Each row below holds a small network's activations on one input, seen along a few directions.
Each table varies a few parts of the input and shows all the possible inputs, shuffled.
A made-up example of a description, with smaller parts first: line(6) and (point or line(9) or (values(3) and ring(5))).
Shared parts are said once, and a part with two or three values counts as separate values.
(in the rows, 128 means zero)

Other details of the inputs shift rows strongly along three fixed directions, in all tables alike. That doesn't count.

Table:
row 1: [167 129 137  70 117 150 109  61 154  97 135  98 150]
row 2: [ 68  82 128 186 138 118 131 158 143 116 118 146 129]
row 3: [111  84 151 149 124 182 140 116 153 118 117 103 143]
row 4: [131 116 138 133 132 164 149 134 114 144 120 116 125]
row 5: [ 63 101 150 168 108 165 136 151 137 125 122  90 132]
row 6: [151 143 134  76 104 119 108  83 129 119 125  96 136]
row 7: [109 126 122 176 187 105 141 180 125 112 148 189 120]
row 8: [130 162 107 118 115  42  97 123 137 123 136 143 121]
row 9: [153 147 115  97 129  87 117 117 111 132 126 141 120]
row 10: [107  77 143 137 125 211 140 121 141 112 122 102 138]
row 11: [182 145 117  96 134  77 110  89 157 122 133 148 136]
row 12: [113 125 121 143 144 116 138 161 106 137 121 151 112]
row 13: [146 118 140  93 110 167 110  95 166  94 156  83 152]
row 14: [139 112 127 140 146 186 163 158 100 154 118 135 112]
row 15: [138 119 127 141 147 189 160 157 103 150 117 138 112]
row 16: [162 123 141  97 125 171 128  92 162 110 142  99 148]
row 17: [ 40 106 143 176  97 107 110 149 141 112 127  91 137]
row 18: [ 94 122 141 162 140 102 117 145 164  94 161 132 143]
row 19: [158 143 112 125 161 125 151 159  99 153 121 172 104]
row 20: [133 115 136 126 134 169 146 130 104 142 115 117 124]
row 21: [135 139 112 163 166  99 155 178 104 156 127 182 105]
row 22: [126 129 128 100  98 125 107  99 127 121 127  90 136]
row 23: [162 127 124 107 152 181 155 136  92 150 113 142 113]
row 24: [154 139 121 126 165 128 151 151  92 150 115 169 108]
row 25: [113 137 123 124 106  71 106 127 138 122 136 117 127]
row 26: [163 145 126  87  70 164  95  56 141 122 131  96 165]
row 27: [102 129 131 147 124  89 124 142 130 130 131 127 126]
row 28: [118 121 114 184 176  93 147 178 140 131 137 193 116]
row 29: [122 154 119 134 132  60 116 137 129 129 132 151 120]
row 30: [135 115 126 137 151 193 159 153  92 150 112 139 113]
row 31: [130 132 134 121 112 144 129 122 135 134 125 107 129]
row 32: [139 123 134 133 132 170 149 138 119 145 123 120 122]
row 33: [151 158 117 102 132  91 116 113 116 131 122 142 123]
row 34: [127 156 116 134 129  61 117 140 135 132 136 151 118]
row 35: [162 163 112  86 115  73 104 103 133 128 134 134 123]
row 36: [136 123 129 118 133 173 143 136 106 140 116 125 118]
row 37: [ 78 107 127 158 131 103 112 140 156  92 144 134 137]
row 38: [136 126 135 127 132 166 148 141 121 144 123 124 120]
row 39: [180 121 129  69 106 153 109  64 161 107 134  95 146]
row 40: [112 132 129 142 122  89 127 145 135 132 134 130 122]
row 41: [161 136 125  89 108 146 120  98 124 134 127  99 130]
row 42: [103 136 120 132 124  94 116 142 120 125 125 135 120]
row 43: [149 162 119  87 120  70 102  99 126 122 127 131 127]
row 44: [124 142 108 132 133  43 100 127 165 100 153 158 133]
row 45: [160 136 117 107 150  94 116 101 137 112 131 158 131]
row 46: [ 40 103 146 183  95 103 115 152 150 115 135  87 138]
row 47: [163 154 119 119 148 111 138 129 110 143 124 155 117]
row 48: [153 157 117 105 132  90 116 112 115 129 124 141 123]
row 49: [165 128 144  97 129 174 126 101 159 104 155  99 150]
row 50: [107  90 148 136 135 211 136 135 142  98 144  98 144]
row 51: [166 148 121 113 145 111 140 135 115 147 127 153 114]
row 52: [158 149 114 101 126  88 118 119 120 137 132 137 120]
row 53: [ 38 113 137 160  74  83  93 141 164 104 139  79 138]
row 54: [115 130 118 149 142 122 137 157 106 136 120 150 113]
row 55: [122 152 117 139 131  58 116 135 128 131 132 148 123]
row 56: [127 150 118 141 151  83 134 152 116 139 126 165 114]
row 57: [137 118 137 130 130 167 149 138 119 145 124 116 122]
row 58: [158 141 122 129 165 124 155 153  99 153 119 169 109]
row 59: [ 88 120 131 133 101  97 106 127 134 116 130 100 132]
row 60: [ 38 109 143 173  71  81  96 138 170 106 145  70 143]
row 61: [ 81  95 134 201 167 133 153 181 140 122 131 163 123]
row 62: [143 140 104 152 149 150 141 138  89 148 117 194 130]
row 63: [150 162 111 121 122 103 108  92 112 129 125 167 148]
row 64: [130 111 136 139 152 186 161 152  94 149 112 134 116]
row 65: [ 68 100 148 171 104 168 136 154 142 126 127  87 132]
row 66: [147  86 136 129 139 210 156 125 135 136 113 125 131]
row 67: [119 108 149 127 122 167 127 105 163 101 140  96 148]
row 68: [165 161 108  89 115  73 103 100 129 130 134 132 124]
row 69: [103 125 140 147  79 172 114 100 149 123 134  99 164]
row 70: [157 132 125  86 112 141 120  94 114 131 120 103 130]
row 71: [133 120 133 137 154 185 160 154  96 148 112 142 113]
row 72: [139 125 136 126 133 165 148 140 120 143 123 121 120]
row 73: [160 131 122 111 149 184 153 133  94 150 110 142 114]
row 74: [158 152 124 103 132  85 124 115 121 136 129 139 123]
row 75: [156 104 139  92 120 163 120  74 144 117 112 103 144]
row 76: [120 123 136 118 112 144 122 114 119 128 121  98 132]
row 77: [ 87 113 151 112  76 126  99  96 148 105 128  57 148]
row 78: [ 59 114 128 177 116  82 120 175 138 123 135 130 120]
row 79: [162 131 132 115 153 174 160 136 102 152 116 139 116]
row 80: [156 166 115 125 122 102 114  96 122 135 132 166 149]
Description of these inputs: ring(5) and (point or line(4) or ring(11)).
Changing only the ring(5) part turns row 21 into row 4. The same change can be made to row 38. Which row results?
Answer: row 56
Changing only the ring(5) part turns row 80 into row 62. The same change can be made to row 46. Which row results?
Answer: row 22
Change only the line(4) part in row 10. List by row number the other rows that result.
Answer: row 2, row 37, row 50
A walk changes only the ring(5) part. It starts at row 34 and steps to row 35. List the rest of the walk in order.
Answer: row 36, row 71, row 29

Table:
row 81: [133 132 143  75  66 142  93  63 148 111 129  52 152]
row 82: [159 122 130 119 149 176 146 124 122 132 126 139 129]
row 83: [182 162 104 105 160  71 121 116 122 128 135 183 122]
row 84: [154 132 130 109 129 171 142 121 107 145 118 123 124]
row 85: [117 147 108 158 153  47 119 154 136 121 142 183 122]
row 86: [162 122 129 118 152 178 148 125 119 134 125 143 128]
row 87: [157 121 130 122 146 174 147 125 122 135 125 139 129]
row 88: [153 130 129 109 130 170 142 120 106 143 116 123 123]
row 89: [ 79 113 132 171 124 136 138 164 120 136 123 127 122]
row 90: [ 78 111 133 170 124 135 138 164 119 136 121 126 122]
row 91: [ 78 111 133 170 125 135 137 164 118 135 121 126 122]
row 92: [160 127 139  93 137 159 148 129 114 142 122 102 111]
row 93: [158 120 130 120 147 174 147 124 121 134 124 139 128]
row 94: [ 78 111 134 170 125 135 138 163 119 135 120 127 122]
row 95: [174 159 106 110 154  70 119 118 127 129 135 177 123]
row 96: [ 89 129 121 155 142  27 111 166 156 107 148 144 113]
row 97: [181 163 105 106 159  72 122 118 125 129 137 183 122]
row 98: [ 79 112 132 171 124 136 138 164 120 136 121 126 122]
row 99: [144 157 120  85  94  37  73  67 167  95 146 112 149]
row 100: [148 128 130 114 126 168 142 122 110 145 117 121 124]
row 101: [ 79 114 133 171 123 137 138 165 120 135 123 126 123]
row 102: [124 119 145  94  77 142  95  69 169  98 139  63 158]
row 103: [153 130 129 108 129 170 141 120 106 143 117 123 124]
row 104: [ 55 101 148 149  75 111  90 108 178  87 142  66 157]
What do these inputs look like to the network?
Answer: values(2) and (point or ring(11))
Changing only the values(2) part turns row 86 into row 103. The same change can be made to row 99. Which row results?
Answer: row 94
Change only the values(2) part in row 85. List by row number the other rows that result.
Answer: row 101

Table:
row 105: [151 143 127 103 111 131 112  90 134 121 131 122 144]
row 106: [126 144 120 147 141  95 128 147 128 130 139 156 124]
row 107: [151 130 125 105 123 130 120  98 129 125 122 129 135]
row 108: [153 141 123 103 109 131 114  89 134 127 127 122 143]
row 109: [118 130 114 145 141  94 123 140 125 125 127 161 125]
row 110: [123 129 119 137 149  89 127 147 128 122 132 152 116]
row 111: [124 143 120 148 141  95 129 146 128 131 137 155 125]
row 112: [123 102 134 142 150 168 153 150 120 135 119 131 118]
row 113: [ 84 109 149 134  75 159 104  94 158 104 132  67 159]
row 114: [122 141 115 150 138  98 123 140 125 128 132 164 130]
row 115: [154 132 120 103 126 132 120 100 126 125 123 133 134]
row 116: [ 69 117 138 147  95  76  99 136 168 100 146  89 136]
row 117: [122 116 134 139 118 172 135 122 127 132 123 121 139]
row 118: [169 142 129  88 131 121 125 105 135 124 135 117 127]
row 119: [122 105 134 144 155 166 154 152 119 131 121 134 118]
row 120: [123 141 114 149 137  99 124 140 123 129 131 165 128]
row 121: [126 136 121 138 147  90 131 155 131 127 138 149 115]
row 122: [167 146 126  91 112 126 116  92 137 128 134 114 137]
row 123: [111 157 116 136 115  86 129 157  91 161 118 136 105]
row 124: [127 105 133 137 152 171 152 150 119 133 121 132 116]
row 125: [153 133 125 104 125 129 121  98 128 125 122 130 135]
row 126: [158 133 125  99 143 125 127 113 127 122 130 132 125]
row 127: [ 66 125 137 155  86  80  92 127 167 100 148  92 147]
row 128: [167 146 124  91 114 127 116  94 136 127 135 117 136]
row 129: [139 121 135 132 130 174 144 131 124 138 127 122 129]
row 130: [120 132 115 144 143  95 124 140 124 124 128 162 125]
row 131: [126 142 118 146 139  95 127 148 128 132 137 155 123]
row 132: [ 36  94 147 169  78 163 127 153 106 139 104  69 129]
row 133: [150 143 126 103 112 132 112  91 134 120 131 122 145]
row 134: [115 108 134 144 137 169 141 135 121 127 121 132 131]
row 135: [128 104 135 139 150 169 152 147 119 135 119 132 118]
row 136: [ 52 108 143 166  79 168 131 154 101 148 108  82 127]
row 137: [122 131 114 145 142  94 126 137 124 129 125 163 125]
row 138: [144 114 138 123 142 172 151 139 125 137 126 119 120]
row 139: [126 143 118 146 139  96 128 148 128 130 137 155 123]
row 140: [135 146 130  78  88 107 109  98 108 141 109  75 118]
row 141: [150 133 123 106 127 132 119 102 127 121 126 131 135]
row 142: [147 140 128 107 111 128 113  93 136 125 128 122 144]
row 143: [ 64 116 140 153  96  72 102 137 167 101 144  90 137]
row 144: [151 134 125 103 125 129 119  97 129 121 125 128 137]
row 145: [128 135 124 139 149  90 133 153 132 130 136 149 117]
row 146: [125 127 118 137 150  89 128 146 128 125 130 153 115]
row 147: [157 131 127 102 141 122 128 114 128 126 126 131 125]
row 148: [124 118 132 137 122 175 136 125 125 132 123 124 137]
row 149: [113 151 121 128 122  79 133 163  96 158 114 128  96]
row 150: [141 123 134 133 136 174 148 134 121 140 126 128 128]
row 151: [167 140 129  88 131 126 124 109 135 124 136 117 126]
row 152: [117 110 133 142 138 170 140 135 121 127 122 131 132]
row 153: [139 113 137 127 142 171 152 142 125 137 126 119 119]
row 154: [168 139 127  88 129 123 125 106 135 126 134 117 125]
row 155: [113 107 134 147 135 164 140 136 123 130 119 131 132]
row 156: [125 105 135 140 154 173 152 153 119 131 123 132 117]
row 157: [140 123 136 133 135 173 146 135 123 139 127 126 130]
row 158: [ 84 108 148 116  79 106  92  92 170  93 136  58 148]
row 159: [165 141 130  89 131 124 124 107 136 122 137 116 128]
row 160: [144 125 134 130 139 180 148 135 120 137 129 129 129]
row 161: [124 130 122 137 153  91 129 147 127 122 132 154 117]
row 162: [122 139 113 150 135  97 124 138 125 131 130 165 129]
row 163: [123 140 116 151 136  97 125 137 124 132 129 164 129]
row 164: [143 116 138 126 149 173 153 145 122 134 129 125 119]
Changing only one part turns row 121 into row 130. The same change can be made to row 118. Which row results?
Answer: row 144
Changing only one part turns row 149 into row 136. The same change can be made to row 153. Which row results?
Answer: row 108
What do these inputs look like to the network?
Answer: ring(5) and (point or ring(11))
Change only the ring(5) part in row 141. List by row number the other rows that result.
Answer: row 114, row 127, row 151, row 156
List by row number the other rows that have the ring(5) part in common with row 146.
Answer: row 110, row 112, row 119, row 124, row 126, row 135, row 140, row 147, row 156, row 158, row 161
A walk changes only the ring(5) part. It starts at row 143 and steps to row 150. List the rest of the walk in order.
Answer: row 163, row 125, row 158
